A small network was trained on invented records. Each row is its activation on one of them, seen along a few directions.
Each row is followed by the record's values for the fields S, K, J, E, V, L, Z, N.
Not every record has every field; a missing one is written none.
The largest differences between rows may come from other fields.
(in the rows, 500 means zero)
Random noise pushes rows far along 5 fixed directions. That doesn't count. These rows show it; they differ only by the noise:
709 487 849 458 606 605 507 489 606 457 459 526 478 414 546 524 569 565 600 441 420 428 593
589 322 459 532 548 696 714 602 644 685 418 325 623 622 668 590 549 534 419 658 426 553 330
606 418 567 485 586 513 704 521 438 496 442 374 654 443 602 462 506 586 534 537 560 441 526
582 616 615 394 487 645 474 706 736 660 454 404 531 501 427 554 809 685 589 503 383 713 556
532 480 475 491 457 486 443 503 544 460 533 378 598 516 556 557 660 575 477 602 523 616 561
559 445 274 700 422 519 700 478 399 528 601 463 587 692 672 613 385 322 368 701 343 591 401
542 586 433 496 464 486 612 604 467 546 519 399 621 507 499 501 621 580 537 556 466 638 566

408 441 482 466 427 552 229 466 630 533 522 534 374 567 516 572 518 434 406 517 414 561 410 -> S is none, K is none, J is j2, E is e3, V is v2, L is l3, Z is z4, N is n2
473 472 425 522 564 452 582 499 535 450 410 402 604 462 439 515 604 608 539 524 719 471 531 -> S is s2, K is k1, J is j1, E is e3, V is v1, L is l2, Z is z3, N is n6
651 714 678 647 599 478 749 440 386 407 506 762 414 419 342 469 335 398 695 334 467 336 621 -> S is s1, K is k2, J is j3, E is e3, V is v1, L is l2, Z is z3, N is n6
480 359 476 514 555 496 627 424 446 470 466 428 621 492 567 458 456 534 447 592 710 403 456 -> S is s2, K is k2, J is none, E is e4, V is none, L is none, Z is none, N is n7
412 593 204 570 430 375 433 526 448 459 513 478 466 594 440 564 538 409 462 513 449 612 464 -> S is s1, K is k2, J is j3, E is e3, V is v2, L is l3, Z is z4, N is n6
509 358 366 571 465 646 492 530 594 672 523 487 408 723 663 628 396 305 321 596 232 540 242 -> S is s2, K is k1, J is none, E is e3, V is v2, L is l3, Z is z4, N is n6
541 574 457 496 506 628 637 688 539 708 467 515 440 618 507 508 473 424 484 503 231 591 357 -> S is s2, K is k2, J is none, E is e1, V is none, L is none, Z is none, N is n2
463 584 403 391 487 686 736 848 620 860 395 423 517 551 415 441 563 616 568 462 341 638 371 -> S is s2, K is k2, J is j1, E is e3, V is v2, L is l3, Z is z4, N is n1
624 784 799 391 486 463 231 559 548 408 561 669 298 418 361 499 660 512 660 303 237 594 714 -> S is s2, K is k1, J is none, E is e1, V is none, L is none, Z is none, N is n3
516 470 447 473 612 477 623 592 434 506 367 467 463 500 513 456 412 453 525 432 445 390 407 -> S is s2, K is k2, J is j1, E is e3, V is v2, L is l3, Z is z4, N is n7
465 721 371 643 394 460 449 501 572 441 592 627 439 578 327 580 602 459 526 545 494 672 577 -> S is none, K is none, J is j1, E is e4, V is none, L is none, Z is none, N is n2
555 268 656 563 631 554 711 325 432 469 468 513 599 444 637 436 290 500 449 538 717 236 446 -> S is s1, K is k1, J is none, E is e4, V is none, L is none, Z is none, N is n3
323 428 363 511 474 557 390 534 636 562 443 526 400 622 440 570 502 433 414 548 519 525 349 -> S is s2, K is k2, J is j1, E is e3, V is v1, L is l2, Z is z2, N is n4
536 556 563 353 601 368 502 590 387 398 383 393 550 333 454 389 583 621 620 387 567 434 619 -> S is s2, K is k2, J is j3, E is e3, V is v2, L is l3, Z is z4, N is n7
550 635 698 561 445 439 379 335 385 370 668 768 363 421 441 461 333 377 540 408 443 413 646 -> S is none, K is none, J is none, E is e3, V is v2, L is l2, Z is z4, N is n2
646 559 594 479 598 492 707 609 387 487 426 498 519 423 531 413 427 514 589 435 396 429 543 -> S is s2, K is k2, J is j1, E is e2, V is none, L is none, Z is none, N is n4
554 622 491 528 493 235 422 389 214 220 585 550 495 427 516 449 448 418 539 442 478 463 686 -> S is s2, K is k1, J is none, E is e1, V is none, L is none, Z is none, N is n3
380 462 353 499 387 385 244 422 381 415 599 541 400 568 571 517 394 331 352 545 403 531 457 -> S is s2, K is k2, J is none, E is e3, V is v2, L is l3, Z is z4, N is n4
384 572 191 586 334 338 676 486 204 533 690 427 724 513 519 417 413 495 414 648 630 611 578 -> S is s2, K is k1, J is none, E is e3, V is v1, L is l1, Z is z1, N is n3
424 227 579 349 601 657 439 543 755 617 318 294 595 468 550 507 662 705 427 594 755 443 372 -> S is s2, K is k2, J is none, E is e3, V is v1, L is l2, Z is z3, N is n4
535 387 508 700 383 631 556 344 438 560 705 705 413 647 668 580 155 205 316 652 314 435 379 -> S is s2, K is k2, J is none, E is e3, V is v1, L is l3, Z is z1, N is n4
568 492 601 484 537 607 520 534 539 613 488 590 374 534 530 500 390 408 500 410 304 434 402 -> S is s1, K is k2, J is none, E is e3, V is v2, L is l3, Z is z4, N is n6
403 531 244 524 491 488 619 620 548 603 409 377 599 565 412 543 632 577 499 558 601 614 442 -> S is s2, K is k1, J is j3, E is e3, V is v1, L is l2, Z is z4, N is n6
587 687 450 617 539 410 676 531 391 416 488 548 535 511 413 526 533 456 591 484 456 544 595 -> S is s2, K is k1, J is j2, E is e4, V is none, L is none, Z is none, N is n3
500 528 403 592 529 627 580 600 665 611 399 558 383 684 453 641 531 394 505 495 307 579 337 -> S is s2, K is k1, J is j3, E is e5, V is none, L is none, Z is none, N is n1
607 644 486 560 489 444 529 517 426 441 531 574 440 502 475 524 478 421 563 437 338 532 564 -> S is s1, K is k2, J is j3, E is e3, V is v2, L is l3, Z is z4, N is n6
467 367 168 600 492 535 456 546 660 498 406 330 501 747 605 701 627 397 347 698 420 643 273 -> S is s2, K is k2, J is j3, E is e1, V is none, L is none, Z is none, N is n6
533 371 616 469 563 515 557 440 371 497 495 559 439 487 634 433 262 390 477 421 398 316 427 -> S is s2, K is k1, J is none, E is e3, V is v2, L is l3, Z is z4, N is n1
505 473 594 515 521 492 443 403 559 381 496 527 522 447 449 519 570 554 522 539 692 451 584 -> S is s2, K is k2, J is none, E is e3, V is v1, L is l4, Z is z1, N is n7
316 513 287 379 477 349 572 604 331 553 449 325 659 417 456 350 532 651 523 460 672 545 522 -> S is s1, K is k1, J is j3, E is e3, V is v2, L is l3, Z is z4, N is n5
692 263 739 454 712 591 623 467 535 465 337 411 519 421 688 494 410 522 522 446 486 250 432 -> S is s2, K is k1, J is j3, E is e3, V is v2, L is l3, Z is z4, N is n6
653 703 732 535 473 417 133 402 594 201 579 666 307 465 418 629 679 427 585 449 330 588 727 -> S is s2, K is k2, J is j3, E is e2, V is none, L is none, Z is none, N is n4
298 612 464 353 433 400 165 567 558 465 478 537 377 433 303 463 640 569 527 402 568 574 578 -> S is s2, K is k2, J is j1, E is e3, V is v1, L is l3, Z is z2, N is n4
517 455 283 540 476 587 745 648 487 672 480 373 602 648 599 520 486 470 422 646 395 606 340 -> S is s2, K is k2, J is none, E is e2, V is none, L is none, Z is none, N is n7
468 394 519 352 561 412 615 519 296 536 481 327 676 356 595 308 427 626 495 467 658 377 519 -> S is s2, K is k1, J is none, E is e3, V is v2, L is l3, Z is z4, N is n2
598 700 699 376 529 448 539 639 379 503 520 557 458 357 423 369 504 564 666 317 340 486 671 -> S is s2, K is k1, J is j1, E is e3, V is v2, L is l3, Z is z4, N is n3

Which values does each new row have?
465 372 578 382 543 477 457 467 424 495 468 463 494 435 580 411 411 521 492 421 531 373 473 -> S is s2, K is k1, J is none, E is e3, V is v2, L is l3, Z is z4, N is n1
500 366 693 386 511 600 526 493 500 594 523 466 571 397 578 396 429 592 471 527 595 401 506 -> S is s2, K is k2, J is none, E is e3, V is v1, L is l3, Z is z1, N is n4
503 314 737 358 478 485 74 345 559 349 559 485 413 412 642 509 518 501 396 517 512 416 556 -> S is s2, K is k2, J is none, E is e3, V is v2, L is l3, Z is z4, N is n4
467 533 361 505 530 392 561 528 389 457 460 478 495 488 470 451 443 474 525 436 521 450 483 -> S is s1, K is k2, J is j1, E is e3, V is v2, L is l3, Z is z4, N is n6
514 564 610 360 555 403 489 568 325 483 468 503 474 383 493 369 447 523 576 342 419 424 578 -> S is s2, K is k1, J is none, E is e3, V is v2, L is l3, Z is z4, N is n3
587 614 672 360 666 537 703 704 475 602 304 512 455 372 392 378 503 606 717 246 397 402 524 -> S is s2, K is k1, J is j3, E is e3, V is v2, L is l3, Z is z4, N is n1
530 758 495 564 356 420 264 484 418 440 688 749 253 584 424 569 439 265 505 399 130 621 583 -> S is s2, K is k1, J is none, E is e3, V is v2, L is l3, Z is z4, N is n6
533 532 408 492 520 515 780 641 391 614 466 395 652 497 529 421 488 559 509 569 504 546 478 -> S is s2, K is k2, J is none, E is e2, V is none, L is none, Z is none, N is n4
628 420 665 636 511 533 430 287 445 362 617 705 339 566 651 560 241 240 418 512 319 348 451 -> S is none, K is none, J is none, E is e1, V is none, L is none, Z is none, N is n2
468 670 448 487 421 336 494 530 220 420 608 585 469 447 467 400 367 395 540 434 365 521 615 -> S is s2, K is k2, J is j3, E is e3, V is v2, L is l3, Z is z4, N is n4
486 676 433 563 338 447 360 490 500 435 670 603 440 536 431 530 544 457 500 542 409 669 610 -> S is none, K is none, J is j1, E is e2, V is none, L is none, Z is none, N is n2
448 440 385 421 487 532 432 595 591 583 458 343 540 575 546 518 636 554 424 581 484 609 397 -> S is s2, K is k2, J is none, E is e1, V is none, L is none, Z is none, N is n2
515 238 481 503 478 473 297 337 468 376 559 416 497 550 745 565 411 381 303 642 494 416 420 -> S is s2, K is k2, J is none, E is e3, V is v2, L is l3, Z is z4, N is n7
606 509 459 572 634 499 728 582 408 475 363 513 460 556 548 513 378 370 533 470 336 413 399 -> S is s2, K is k2, J is j3, E is e1, V is none, L is none, Z is none, N is n4
337 541 148 527 354 251 362 461 297 357 599 444 523 554 507 490 488 433 425 536 532 607 546 -> S is s2, K is k1, J is j1, E is e3, V is v2, L is l3, Z is z4, N is n1
415 460 194 554 422 338 383 465 400 399 539 364 560 591 578 574 545 424 375 618 503 604 469 -> S is s2, K is k1, J is j3, E is e3, V is v2, L is l3, Z is z4, N is n6
509 455 725 286 523 536 115 508 787 454 438 373 483 385 444 541 868 751 540 464 634 566 618 -> S is s2, K is k1, J is none, E is e3, V is v2, L is l2, Z is z4, N is n6
433 356 484 404 527 451 271 439 598 413 436 367 519 483 537 536 653 591 441 532 661 485 490 -> S is s2, K is k1, J is none, E is e3, V is v2, L is l2, Z is z4, N is n6
